Small tables with named rows and columns. After each table, cells are looked up by row and column.

mos:
         sudated   mon   tid
geliz       0.81  0.32  0.35
gomivi      0.90  0.20  0.23
vufi        0.79  0.34  0.36
selodu      0.78  0.40  0.41
tiz         0.57  0.66  0.65
takofem     0.58  0.64  0.64
tilu        0.61  0.62  0.60
fifige      0.65  0.55  0.55
malo        0.85  0.28  0.30
gek         0.83  0.29  0.32

takofem, tid -> 0.64
vufi, sudated -> 0.79
tilu, mon -> 0.62
vufi, mon -> 0.34
geliz, sudated -> 0.81
geliz, mon -> 0.32
tiz, mon -> 0.66
malo, mon -> 0.28
tilu, sudated -> 0.61
malo, sudated -> 0.85
fifige, tid -> 0.55
fifige, mon -> 0.55
tiz, tid -> 0.65
tilu, tid -> 0.60
tiz, sudated -> 0.57
malo, tid -> 0.30
selodu, sudated -> 0.78
vufi, tid -> 0.36
Which row has the largest sudated? gomivi

Table mudo
|  | tiduler | rovopef | pegel | dagifi | fakabad |
|---|---|---|---|---|---|
| suviza | 57 | 36 | 46 | 54 | 49 |
| vazuk | 36 | 65 | 53 | 47 | 67 |
| moz | 7 | 31 | 52 | 45 | 82 |
| dogi | 60 | 38 | 47 | 54 | 50 |
| beb | 52 | 2 | 33 | 56 | 61 |
| buz | 58 | 42 | 36 | 43 | 37 |
| vik | 56 | 44 | 60 | 57 | 47 |
| zul | 45 | 45 | 60 | 33 | 41 |
| nit | 66 | 59 | 54 | 39 | 51 |

zul, pegel: 60
vazuk, fakabad: 67
vazuk, rovopef: 65
buz, pegel: 36
nit, pegel: 54
vazuk, tiduler: 36
vik, tiduler: 56
beb, fakabad: 61
zul, rovopef: 45
moz, tiduler: 7
zul, tiduler: 45
beb, tiduler: 52

dovi =
       saz  mik  daba  zudor  fikate  redevom  renevaf
gud    0.6  0.5   0.7    0.6     0.7      0.6      0.4
dop    0.5  0.6   0.6    0.7     0.6      0.6      0.4
rumuf  0.6  0.5   0.5    0.6     0.7      0.5      0.4
bak    0.5  0.7   0.6    0.5     0.6      0.7      0.4
tafu   0.5  0.5   0.7    0.6     0.4      0.6      0.4
tolur  0.6  0.6   0.6    0.6     0.6      0.6      0.4
kib    0.8  0.6   0.4    0.7     0.6      0.6      0.4
temes  0.6  0.5   0.5    0.5     0.8      0.4      0.4
kado   0.6  0.5   0.6    0.5     0.6      0.6      0.4
vem    0.2  0.5   0.9    0.4     0.4      0.7      0.4

daba of tolur is 0.6
renevaf of tafu is 0.4
zudor of kib is 0.7
fikate of gud is 0.7
zudor of tolur is 0.6
renevaf of kado is 0.4
mik of temes is 0.5
renevaf of bak is 0.4
redevom of kado is 0.6

logit:
	nef	vanama	tok	nika	rap	dulo	baf	mot	navag	gumid
sitope	75	91	185	127	197	78	167	112	158	109
lage	78	116	153	136	144	143	145	119	117	129
zafor	82	96	174	143	116	120	182	92	122	126
tif	81	103	165	141	120	131	170	101	118	128
relibe	14	92	181	123	217	120	141	119	127	111

zafor, navag: 122
tif, mot: 101
relibe, nika: 123
zafor, mot: 92
sitope, dulo: 78
tif, baf: 170
lage, tok: 153
tif, gumid: 128
sitope, baf: 167
relibe, tok: 181
relibe, baf: 141
tif, nika: 141
relibe, mot: 119
lage, baf: 145
sitope, tok: 185
relibe, vanama: 92

lidogez.tsv
	kilosep	vosem	namag	lor	kip	sedonit	dola
lema	-202	-1389	-539	-501	-159	-1323	262
rur	1795	-4524	3916	-3960	-3984	-5428	1559
bori	971	321	1059	517	581	274	1036
dab	-231	-525	-452	-159	23	-438	-25
memoga	1486	843	2050	530	330	612	1225
buk	699	876	769	717	892	1047	583
bomegil	-272	-826	-1395	618	1107	-585	629
sugu	-3337	-4109	-5540	-1586	6144	1802	-2594
kiv	3811	3055	6848	327	-7559	-3177	2789
pom	-65	-27	-41	-69	-133	-71	-83
zuz	839	4089	3639	-355	-1530	3819	-1822
toza	909	617	1112	539	191	305	868
vofet	817	312	815	541	555	244	925

What is the kilosep of memoga in lidogez? 1486
What is the namag of bori in lidogez? 1059
What is the lor of memoga in lidogez? 530
What is the lor of bori in lidogez? 517
What is the kip of buk in lidogez? 892
What is the dola of vofet in lidogez? 925
What is the vosem of pom in lidogez? -27
What is the vosem of zuz in lidogez? 4089
What is the dola of pom in lidogez? -83
What is the dola of bori in lidogez? 1036
What is the vosem of kiv in lidogez? 3055
What is the namag of lema in lidogez? -539
What is the kip of kiv in lidogez? -7559
What is the kilosep of zuz in lidogez? 839
What is the dola of lema in lidogez? 262
What is the kilosep of lema in lidogez? -202
What is the namag of rur in lidogez? 3916
What is the sedonit of buk in lidogez? 1047
What is the kilosep of bori in lidogez? 971

kepipa =
|  | selemo | fezem | lopinu |
|---|---|---|---|
| fem | 71 | 106 | 84 |
| tos | 109 | 153 | 111 |
| luru | 82 | 119 | 115 |
| gilop | 195 | 92 | 86 |
| mipu | 97 | 124 | 82 |
| vanup | 120 | 68 | 57 |
| motul | 203 | 109 | 89 |
| teb | 81 | 140 | 140 |
| punove | 126 | 115 | 78 |
| non | 99 | 117 | 148 |
| ril | 202 | 135 | 114 |
| duf | 195 | 108 | 104 |
| rotepi | 95 | 126 | 110 |
| gev | 215 | 98 | 117 |

vanup, selemo => 120
duf, lopinu => 104
motul, fezem => 109
rotepi, lopinu => 110
duf, selemo => 195
non, lopinu => 148
rotepi, fezem => 126
fem, fezem => 106
fem, lopinu => 84
rotepi, selemo => 95
teb, selemo => 81
ril, selemo => 202
non, selemo => 99

Table dolozi
	rinan	kepufa	ked	tuv	kofo	saf	barale
vupelaz	671	-57	-198	-655	193	-506	548
lop	105	-180	-845	-637	176	-246	-89
gonob	174	300	-704	-834	173	587	48
direva	-142	49	266	35	142	-793	-166

kepufa of vupelaz is -57
kofo of gonob is 173
rinan of lop is 105
kepufa of lop is -180
saf of direva is -793
saf of lop is -246
barale of lop is -89
kepufa of gonob is 300
tuv of gonob is -834
tuv of direva is 35
barale of vupelaz is 548
tuv of lop is -637
rinan of vupelaz is 671
kofo of lop is 176
ked of gonob is -704
barale of direva is -166

Table nomod
	sof	gugad
vetutid	-60	31
tar	-56	-15
sotu	15	42
mup	67	-8
laf	-67	20
lor	2	-9
rokad	-49	17

What is the sof of lor in nomod? 2
What is the gugad of laf in nomod? 20
What is the sof of mup in nomod? 67
What is the gugad of lor in nomod? -9
What is the gugad of rokad in nomod? 17
What is the gugad of sotu in nomod? 42
What is the gugad of tar in nomod? -15
What is the gugad of mup in nomod? -8
What is the sof of tar in nomod? -56
What is the sof of vetutid in nomod? -60
What is the sof of sotu in nomod? 15
What is the gugad of vetutid in nomod? 31
What is the sof of rokad in nomod? -49

muf:
        dugupi  tuv  kosoke  befesel  materiz  bupud  zap  vezevuv
div        133  114     118      162      119    118  124       11
zodagi     126  123     128      127      236     12  124      120
zosap      124  106     124      136      107    107  125      120

What is the tuv of zodagi in muf? 123
What is the materiz of div in muf? 119
What is the kosoke of zosap in muf? 124
What is the zap of zodagi in muf? 124
What is the bupud of zodagi in muf? 12
What is the zap of div in muf? 124
What is the bupud of div in muf? 118
What is the vezevuv of zosap in muf? 120
What is the dugupi of div in muf? 133

Table mirisib
         tiluba  dofadag  tus  rigomek
soronof     133      109  133      140
miz         106       62  132       32
dobu        158      197  105      161
rogo        122      116  117      117
pakonib      53      113   95       66
nis         129      125  128      109
moker       128      127  126      110
kigo        116       88  130      140
fus         120      112  116      115
vov         123      134  118      129
dutav       138      142  101       74
zulof        93       82  131      150

tus of nis = 128
rigomek of zulof = 150
rigomek of soronof = 140
dofadag of fus = 112
tiluba of dutav = 138
tus of fus = 116
tus of dutav = 101
rigomek of miz = 32
tiluba of fus = 120
tiluba of soronof = 133
rigomek of vov = 129
tus of miz = 132
rigomek of dobu = 161
tus of kigo = 130

fuv.csv
,tefeg,tig
kug,1.12,6.09
sazos,7.67,1.83
keler,2.39,4.32
dizepud,3.90,8.53
kon,3.27,4.98
rakodi,5.09,4.00

tig of kon: 4.98
tefeg of kon: 3.27
tig of kug: 6.09
tig of dizepud: 8.53
tefeg of sazos: 7.67
tig of keler: 4.32
tig of rakodi: 4.00
tefeg of keler: 2.39
tefeg of kug: 1.12
tefeg of dizepud: 3.90
tefeg of rakodi: 5.09

vuga.tsv
	kufavub	donos	laf	nonot	memozuv	tegoka	pilopi	gosu	sizafu	lat
bovon	41549	41147	32422	40695	41133	79896	42429	33526	62946	63493
nuv	61740	41517	17955	42680	61519	53115	39494	31087	41767	61036
nel	41741	40143	32384	41645	41291	79657	41926	33700	62244	63089

memozuv of nel is 41291
lat of nel is 63089
gosu of bovon is 33526
tegoka of bovon is 79896
memozuv of bovon is 41133
sizafu of nuv is 41767
pilopi of nuv is 39494
memozuv of nuv is 61519
pilopi of bovon is 42429
donos of nuv is 41517
kufavub of nuv is 61740
donos of nel is 40143
gosu of nel is 33700
sizafu of bovon is 62946
kufavub of nel is 41741
nonot of nuv is 42680
kufavub of bovon is 41549

legun =
        dafofu  sur  lat  todili  kedos  lisog
gim          0   -4  -18      -9      2     -9
miveg      -17    3    6       5     -3    -32
gerina     -38   31   11       7      8    -40
vig          1  -11  -15      -4     11     14
babiro     -21    0   -4     -18     -3    -25
let        -29    9   54     -29    -90      3
nipu       -11    0   -7      -8    -17     -6

What is the lisog of gerina in legun?
-40
What is the kedos of babiro in legun?
-3
What is the todili of gerina in legun?
7
What is the dafofu of let in legun?
-29
What is the dafofu of miveg in legun?
-17
What is the sur of babiro in legun?
0
What is the lat of let in legun?
54
What is the sur of vig in legun?
-11
Row with the largest todili: gerina

